These are the activations of a small neural network, seen along a few directions. Each row is one input.
In each table, some parts of the input vary, and every possible input appears once, in random order.
Descriptions start from the smaller parts, as in this example, which fits no table here: one of 5 places around a ring, together with either a single point or (one of 2 separate values, together with one of 4 places along a line) or one of 11 places along a line.
Shared parts are said once, and a part with two or three values counts as separate values.

Other details of the inputs vary at random and push rows far along two fixed directions, the same in every table; ignore that.

Rows:
x1: [  6   1   1   3 -48  17   5 -19  29  38  31  10  46  24   5]
x2: [ -8   7  -8  -8  28 -10   5   7   6   0  -9  -4  -8 -12  17]
x3: [-27  22   5  -4  28   6   2  24 -24  -4   5   6  -8   0  26]
x4: [-55  33   0  26  25   3  29  20 -32  -8  13   9 -13  15  39]
x5: [ -9   6   6  17   8  -5   7   7 -17 -28  -3  12 -18   0   2]
x6: [  8  10   3  24 -65  20   3 -12   7  33  38   2  15  11 -20]
x7: [ 42 -47   4 -13   4 -19 -22 -13  18 -21 -47  -9  -1 -15 -37]
x8: [ -8   7   6 -11  17   0  -7  15 -18 -14  -3   6 -14  -3   9]
x9: [ 49 -33  -7 -18   8 -19 -22 -18  19 -21 -31 -14 -17 -25 -37]
x10: [  2  -3   1  -9  14   2 -11   8 -20  -8 -13 -13 -15 -10 -11]
x11: [ 17  11   8  22 -65  18   3 -15   8  23  40  10  18   8 -20]
x12: [  6  24  14  23 -61  15   1   2  10  44  36  13  14   7  -7]
x13: [  1   0   1  -9  15   2 -11   7 -18 -24  -4   6 -12  -2  -1]
x14: [ 57 -32  12  -9 -70  -3 -29 -23  47  43  -5  -3  28  -3 -44]
x15: [-29  15 -18  -4  34  -5  17   7  -4   1   1  -6  -6   4  32]
x16: [-11   9  11  14   8  -8   7  12 -15 -19  -6  10 -22  -3   3]
x17: [-43  26 -17  -1  44   2  31   3  -8 -14  24  11   3  17  52]
x18: [  1 -15   7  -5  22 -14  -3   7  10   0 -32  -5   5  -6   1]
x19: [ -4  -5  -3  -7  18   8  -7   4 -22 -18  -6 -10 -11  -6  -8]
x20: [  6 -12 -17  -9  23  -6   4  -8   4 -10 -11 -16 -10  -8  -4]
x21: [  2  -2  -7 -14  23 -16  -1   0   9 -10 -12  -2 -13 -10   8]
x22: [-30  42  -2   6 -39  35  12   0  -6  34  72  24  35  33  34]
x23: [ -8 -16  -1  -3  23 -10   3   2   3  -1 -30 -11   4   2   4]
x24: [ 35 -49   0 -10   6 -12 -16 -17  15 -14 -49 -25  -1 -16 -42]
Description of these inputs: one of 4 places along a line, together with one of 6 places around a ring.
Question: Which other rows does x18 become when the place on the line of 4 takes its other values? List them by row number.
Answer: x2, x3, x12
Question: A walk changes only the place on the ring of 6. It starts at x21 and steps to x9. List the rest of the walk in order.
Answer: x17, x20, x15, x2
Question: A walk changes only the place on the ring of 6. It starts at x24 and steps to x23. List the rest of the walk in order.
Answer: x18, x14, x7, x1

Rows:
x25: [-29 -21   4  -6  32 -16   3   8  -4 -10 -35  -1  -2  15  19]
x26: [-22  -5  -8   5  35 -23  18   4   6  -7 -30 -13 -12  -1  18]
x27: [-20  -3   6  11  22   0  -1  15 -34 -28 -23   4 -12  10   5]
x28: [-16  24  16  16 -48  19   8   0  -4  22  48  29  30  30  15]
x29: [ 57 -44 -19   6 -31   0  -1 -50  28 -11  -7 -27   3 -15 -61]
x30: [ 50 -50   9 -14 -34 -13 -26 -18  33  12 -38 -10  20  -9 -43]
x31: [-15   0 -17 -30  46 -11  -2   8   0  -5 -17 -16  -9  -2  23]
x32: [ -9  29 -16 -16 -20  15  -1  -6  30  50  45  10  41  16  35]
x33: [-13  24 -18 -21 -25  14   3  -3  25  54  44   6  35  21  33]
x34: [-19  -7  -9   4  36 -22  21   5   7  -9 -29  -7  -7  -5  20]
x35: [-14  11  -3  18  21 -17  10  13 -10 -30 -11  10 -38  -8   7]
x36: [-15   9  -4  22  24 -14  11  13 -21 -24 -11   1 -32  -5   2]
x37: [ -5   0   2   9  45 -20  21   5  13 -13 -24   4  -4  -9  22]
x38: [-17  -3   6  11  23  -7  -3  16 -27 -33 -16  12 -16   9   5]
x39: [-15  26  17  12 -51  15   7   0   8  16  49  38  24  28  20]
x40: [-13  10   7  18  26 -13  19   6 -22 -30  -7   4 -26 -11   2]
x41: [ -8  17 -37 -12 -25  34  14 -31  14  21  71   1  34  28  22]
x42: [-27  -8  -6   5  33 -22  17   4   2  -2 -30 -12 -19   1  16]
x43: [ -7  40 -11  -6 -42  19  -8   6   8  32  63  21   4  16  25]
x44: [-24  31   3  34 -44  25  16  10   1  48  39   2  18  16   9]
x45: [-18  24  16  16 -49  26   9  -2 -10  27  41  22  33  30  14]
x46: [ 57 -21  12 -23 -28  15 -33  -9   3  13  -7 -26  -1 -37 -62]
x47: [-22  31  13  29 -42  25  23   3   1  43  44   6  24  10   8]
x48: [-20  22 -15 -20 -28  14  -1  -3  20  61  43   0  22  26  30]
x49: [ -5  41  -1 -11 -40  20  -1  -1   8  26  67  24  10  11  24]
x50: [ 66 -18   6 -23 -33   1 -36 -16   4   1   3 -14 -12 -32 -57]
x51: [-17 -24 -18   1  37   4  19 -21 -10 -50  -7  -1   9  20   7]
x52: [ 54 -46  11  -9 -29 -12 -29 -22  38   8 -36  -6  27 -14 -42]
x53: [-18   9  -3  22  23  -7  12  12 -28 -19 -18  -7 -29  -5   3]
x54: [ 73 -26   1 -33 -13  -5 -33 -18  39  19 -16 -12   9 -28 -40]
x55: [-26  -7  13  12  28   7   0  23 -29 -21 -26  -2  -4   4   1]
x56: [-16  -1   7   6  20 -10  -3  16 -15 -39 -16  20 -21   7  10]
x57: [ 48 -37  31   1 -40  10 -26  -9   3   3 -26 -13  13 -21 -65]
x58: [ 56 -21  15  11 -44  -3 -13 -21   4   5 -17 -18 -13 -30 -64]
x59: [ 64 -44  19  -9 -25 -10 -26 -17  40   8 -33   0  23 -13 -40]
x60: [-15  -2  -6   9  41 -22  18   1  12 -13 -27  -3  -1 -10  21]
x61: [ -8  12 -12 -12  34  -2 -10  16 -27 -23   2  -3 -29  -8   9]
x62: [-24 -17   2  -7  34 -16   5   8   0 -15 -35  -2   5  14  21]
x63: [-12  12   7  13  23 -17  18   6 -10 -36  -6  13 -32 -14   7]
x64: [ -8  13  -2 -17  35   5  -2   8 -35 -23   0  -7 -20 -13   8]
x65: [-16   9  -6 -11  39  11  -8  23 -29 -11  -7 -16 -18 -13   5]
x66: [-10  12 -12 -12  34   5  -9  15 -34 -18  -4 -11 -26  -7   9]
Question: The inputs of x39 and x63 match in every part but one. If x38 is changed in the same way as x39 into x63, which row does it become?
Answer: x36
Question: The inputs of x42 and x25 match in every part but one. If x29 is changed in the same way as x42 into x25, which row does it become?
Answer: x51
Question: What is each input in this table made of?
Answer: one of 3 separate values, together with either a single point or one of 5 places along a line or (one of 2 separate values, together with one of 4 places along a line)
Question: Which other rows does x44 become when the choice among 3 separate values takes its other values? List them by row number.
Answer: x55, x65

Rows:
x67: [-17  -2  -5  -9  37  -6   6   7  -7 -16 -13   0  -2   2  19]
x68: [ 11 -13   4  -6  22  -6  -7   3 -13 -28 -23  -6 -17 -16 -15]
x69: [  0  -3   0  -5  15  -1  -3   2 -10 -21  -5   1 -11  -5  -3]
x70: [  5 -19  10  15  14 -16   4   1  -6 -27 -35  -3 -16 -10 -17]
x71: [ 35 -18   9  -4 -24   1 -24  -3   0   3 -15 -12  -8 -17 -41]
x72: [ 16 -10   7  -6  -2  -2 -13   2  -9  -9 -14  -7 -13 -12 -22]
x73: [-10  15  -8   1 -17   7   8  -4  15  28  27   5  20  14  19]
x74: [-11  17  -5   1 -20   5   6  -2  16  30  25   8  19  14  21]
x75: [ 18 -16   4 -11   2  -9 -13  -1  11   0 -20  -4  -1  -8 -12]
x76: [-22   7  -4  -2  31  -9  11  11  -1  -6  -8   4  -6   3  27]
x77: [ 36 -29   1 -11 -15  -3 -18 -15  17   4 -19 -13   6 -12 -33]
x78: [-13  15   0   8  -2   5   4   9 -10   7  10   1  -5   2   7]
x79: [-12  13  -8   4 -18   9  10  -6  14  28  26   4  21  16  18]
x80: [-11   8  -7   3  16   0   8   1 -11 -15   6   3 -10   2  10]
x81: [-13   9  -4   2 -19  12   8  -6  11  24  24   5  26  21  17]
x82: [-44  14  -8   0  62  -4  19  16 -33 -43  -5   9 -19   8  38]
x83: [-32   5  -4   0  75 -14  17  19 -34 -53 -29  -2 -34 -12  23]
x84: [ 36 -16   6  -4 -24  -3 -19  -7   4   4 -13 -13 -13 -20 -41]
x85: [ 39 -16   7  -2 -21  -4 -17  -8   7   3 -12 -11  -9 -21 -39]
x86: [-11  20   5   6 -23  14   3   4  -1  22  31  12  15  13  12]
x87: [ 32 -28  16  11 -28  -7 -12 -10   9  -5 -24  -3   1  -9 -40]
x88: [-11  14  -2  -2 -20   8   2  -1  13  28  24  10  23  18  21]
x89: [ -9  20  -5   6 -24  12   7  -3   5  17  36  10   9  11  12]
x90: [-13  11  -8   5 -18  10  12  -7  14  26  25   3  21  18  17]
Question: The inputs of x88 and x74 match in every part but one. If x81 is changed in the same way as x88 into x74, which row does it become?
Answer: x90
Question: What is each input in this table made of?
Answer: one of 2 separate values, together with either a single point or one of 5 places along a line or one of 6 places along a line
Question: Which other rows does x70 become when the choice among 2 separate values takes its other values? List them by row number.
Answer: x87
Question: A walk changes only the place on the line of 6. It starts at x78 and steps to x84. List the rest of the walk in order.
Answer: x85, x83, x89, x80

Rows:
x91: [-29   8  -8  -9  58  -8  12  15 -21 -20 -16  -9 -16  -7  25]
x92: [ 69 -22  -6  -8 -61   4 -26 -29  40  34   6 -20   7 -24 -58]
x93: [-25  28  -6  -2 -13  13   7   8   1  39  32   3  18  16  30]
x94: [-11  12   3  11 -38  20   8  -6  13  32  37  16  39  28  16]
x95: [-29   1 -18  -8  56  -4  16   2 -22 -36 -10  -7 -16   5  25]
x96: [-13  10  -7  14 -39  17  12 -14  13  23  40  16  34  34  17]
x97: [-15  19   3  15 -40  13  13  -3  15  47  32   6  31  21  16]
x98: [-28   2   2   5  52 -18  20  13 -10 -31 -22   7 -15  -2  27]
x99: [-25  12  -9  -6  58 -11  11  17 -14 -20 -16  -6 -19  -9  28]
x100: [ 41 -53  -3  -3  25 -29 -11 -18   2 -41 -65 -30 -31 -32 -53]
x101: [-20  23  -5  -6 -11  20   3   4   1  24  38  12  28  22  30]
x102: [-11  22  -2  -6 -36  23  -2   0   7  47  40   5  31  20  19]
x103: [ 61 -36  11  -2 -64   6 -24 -27  31  30  -9 -16  21 -11 -61]
x104: [-24  21 -12  23 -19   4  24  -6  14  24  31  11  16  24  28]
x105: [-14  19  -5  -7 -38  21  -3   0  10  46  40   5  27  25  18]
x106: [-26  25   2  16 -18   6  14  10  10  37  21  12  20  19  31]
x107: [ -3  41   7  15 -54  21   1   6  -9  27  58  19  -1   8   3]
x108: [ 45 -46   6  -3  28 -28 -15  -7   7 -33 -68 -25 -30 -40 -50]
x109: [ 56 -28  -4 -16 -37   8 -27 -25  22   8   1 -13  12 -15 -48]
x110: [-23  23  -7  -4 -11  21  11  -1   1  27  39   5  23  20  27]
x111: [-28   4  -4 -18  54 -11   0  18 -17 -30 -17   6 -17   2  31]
x112: [-11  17  10   7 -41  11   3   0  16  38  31  22  34  25  21]
x113: [ 45 -28   9  -5  15 -12 -27   2 -31 -44 -45 -28 -55 -48 -67]
x114: [-31  19   3   5  41   7   8  22 -53 -42  -1   0 -34  -6  10]
x115: [-35  -1  -6  10  53 -12  25   7 -15 -31 -22  -5 -13  -1  22]
x116: [-35  -3   5   1  52  -8  12  18 -23 -25 -31  -1  -7   4  25]
x117: [ 51 -44  -2 -26  32 -21 -25 -15   4 -48 -50 -21 -28 -40 -48]
x118: [-25  25   1  18 -16   7  18   6  12  33  25  11  21  18  30]
x119: [-24   5  -5 -14  58  -8   9  11 -17 -34 -10   5 -14  -3  29]
x120: [ 60 -30   9   2 -67  -6 -30 -17  40  40 -16 -14   9 -14 -56]
x121: [ 70 -18  24  16 -83   2 -30 -15  12  14   1  -2 -11 -25 -77]
x122: [ 55 -13  12  -1 -54  16 -35  -9 -10  -1   9  -6 -10 -19 -63]
x123: [-23   9 -12  -8  56 -12  16   8 -11 -34  -8   2 -20  -8  28]
x124: [-34   5  -9 -11  55 -11   6  19 -20 -18 -20  -8 -21  -2  27]
x125: [-28   0   7   0  52 -14  13  14 -15 -34 -24  10  -7   2  28]
x126: [-23  22  -2  16 -19   5  23  -4  16  19  33  18  20  20  30]
x127: [-29  -2   4   1  53 -13  16  11 -14 -37 -22  10  -9   3  27]
x128: [ 42 -56  -1  -7  25 -23 -14 -19  -1 -47 -65 -27 -25 -27 -53]
x129: [ 57 -18   6 -19 -40  -6 -31 -12  27  25  -9 -10   2 -22 -41]
x130: [-28   4   5   4  52 -19  17  16 -11 -29 -25   7 -13  -2  28]
x131: [-30   0  -7 -16  56  -4  -1  19 -22 -30 -18   2 -12   6  28]
x132: [-11  21 -11  -1 -35  25   9 -12  12  36  50   4  30  20  16]
x133: [ 61 -37   6   0 -65   6 -21 -33  33  24  -6 -17  20 -12 -63]
x134: [-23  24 -19   4 -14  12  17  -8   5  26  42   2  13  21  27]
x135: [-36   1   3   5  53 -14  15  19 -20 -20 -32  -4 -13  -1  25]
x136: [ -7  21  -2  -7 -35  23  -7   1   8  41  42  12  34  23  20]
x137: [-28  18   4  11 -17  15  16   2   3  28  25  10  30  25  27]
x138: [ 56 -28   1 -18 -36   8 -30 -20  20  13  -2 -13  12 -14 -47]
x139: [-27  12  -8  -8  58 -12   7  21 -17 -17 -20  -5 -21  -9  30]
x140: [-30   6 -15  -6  58  -7  18   7 -18 -28 -11 -10 -18  -7  23]
x141: [-25  14  -3  13 -17  17  17  -5   6  14  34  16  32  28  26]
x142: [ 45 -40  -2 -22  30 -27 -31   1   5 -26 -63 -29 -38 -41 -46]
x143: [-30   9  13  19  36   2   9  23 -49 -51 -12  12 -26   1   7]
x144: [-25  21   6   3  40   1   4  22 -47 -48   1  11 -36  -8  13]
x145: [ 43 -53  13 -14  28 -21 -29  -1  -4 -39 -72 -19 -17 -30 -49]
x146: [-19  27  -1  -9 -14  12   1   7   5  28  36  18  22  19  34]
x147: [ 46 -45  14 -12  25 -33 -23   0   5 -34 -73 -17 -28 -38 -45]
x148: [ -7  26 -19   7 -36  13  11 -12  20  40  49   5  17  19  20]
x149: [-30   2  -7  13  53 -15  25   9  -9 -31 -22  -2 -16  -4  24]
x150: [-29   5  -6 -13  58  -2   9  14 -24 -26 -16  -7 -10  -2  25]
x151: [-35  -7   2  -1  51  -9   6  19 -20 -33 -29   6  -6  11  26]
x152: [ 36 -52   8 -10  25 -29 -23  -1   1 -29 -75 -28 -30 -33 -51]
x153: [-17  30  -6  -2 -12   9  12   2  11  27  41  14  15  14  32]
x154: [ 45 -53  12 -12  28 -20 -25  -6  -2 -43 -68 -20 -16 -31 -51]
x155: [-31  18   9  28  36  -6  17  25 -41 -39 -14   6 -38  -9   9]
x156: [ -4  29  -2  -3 -36  12   3  -2  20  43  46  13  24  14  22]
x157: [ 66 -32   3   3 -68  -8 -19 -34  42  22  -4  -7   9 -11 -56]
x158: [-28  17   6   6 -22   6   7   7  10  24  25  23  24  30  32]
x159: [-22  28  -6  -6 -16   6   4   9  11  32  35  15  12  19  35]
x160: [-33  10  12  20  35   2  14  21 -50 -45 -14   4 -30  -2   5]
x161: [ 56 -38  12  -5 -68   3 -32 -20  31  34 -15 -15  18  -7 -59]
x162: [-15  17   1  16 -40  14  15  -6  16  44  35   7  30  21  14]
x163: [ -6  28  -9   4 -34  17   7  -4  20  48  47   6  22  13  19]
x164: [ -6  21 -13  -2 -36  15   6 -15  17  27  52  16  24  25  22]
x165: [-19  19 -17  -1 -14  18  10  -8   2  14  44  12  23  29  28]
x166: [ 52 -23  -1 -13 -37   2 -23 -20  23  25  -4 -22   3 -22 -49]
x167: [-26  26   0  12  41  -1   9  25 -44 -36  -2   1 -43 -14  11]
x168: [ 58 -22  -8 -13 -41  -7 -21 -28  30  11   1 -11  -3 -17 -44]
x169: [ 53 -33   3  -1 -46  -7 -18 -30  29   4  -9  -3   9  -6 -46]
x170: [-33   1   3   2  49 -21  12  20 -10 -27 -29   8 -18   3  30]
x171: [-23  18   0  12 -18  10  19  -6  12  14  34  21  26  24  29]
x172: [-23   7  -2 -15  57  -9   6  14 -17 -32 -13   5 -12  -3  29]
x173: [ 69 -22  26  12 -82   7 -34 -17   8   8   1   1  -5 -21 -78]
x174: [-12  29  13  32 -57  21   9   4 -13  29  43  12   6  13  -6]
Question: What is each input in this table made of?
Answer: one of 2 separate values, together with one of 6 places around a ring, together with either a single point or one of 6 places along a line
Question: The inputs of x117 and x171 match in every part but the choice among 2 separate values. If x99 is changed in the same way as x117 into x171, which row does it become?
Answer: x118
Question: The inputs of x156 and x130 match in every part but the choice among 2 separate values. If x163 is changed in the same way as x156 into x130, which row does it become?
Answer: x108
Question: The inputs of x122 and x143 match in every part but the choice among 2 separate values. If x167 is changed in the same way as x122 into x143, which row does it become?
Answer: x155
Question: Which other rows does x165 become when the choice among 2 separate values takes its other values? List them by row number.
Answer: x96
Question: A walk changes only the place on the line of 6. It starts at x96 and steps to x141. List the rest of the walk in order.
Answer: x94, x154, x145, x151
Question: Which other rows does x116 become when the place on the line of 6 takes its other values? List them by row number.
Answer: x103, x128, x133, x137, x161
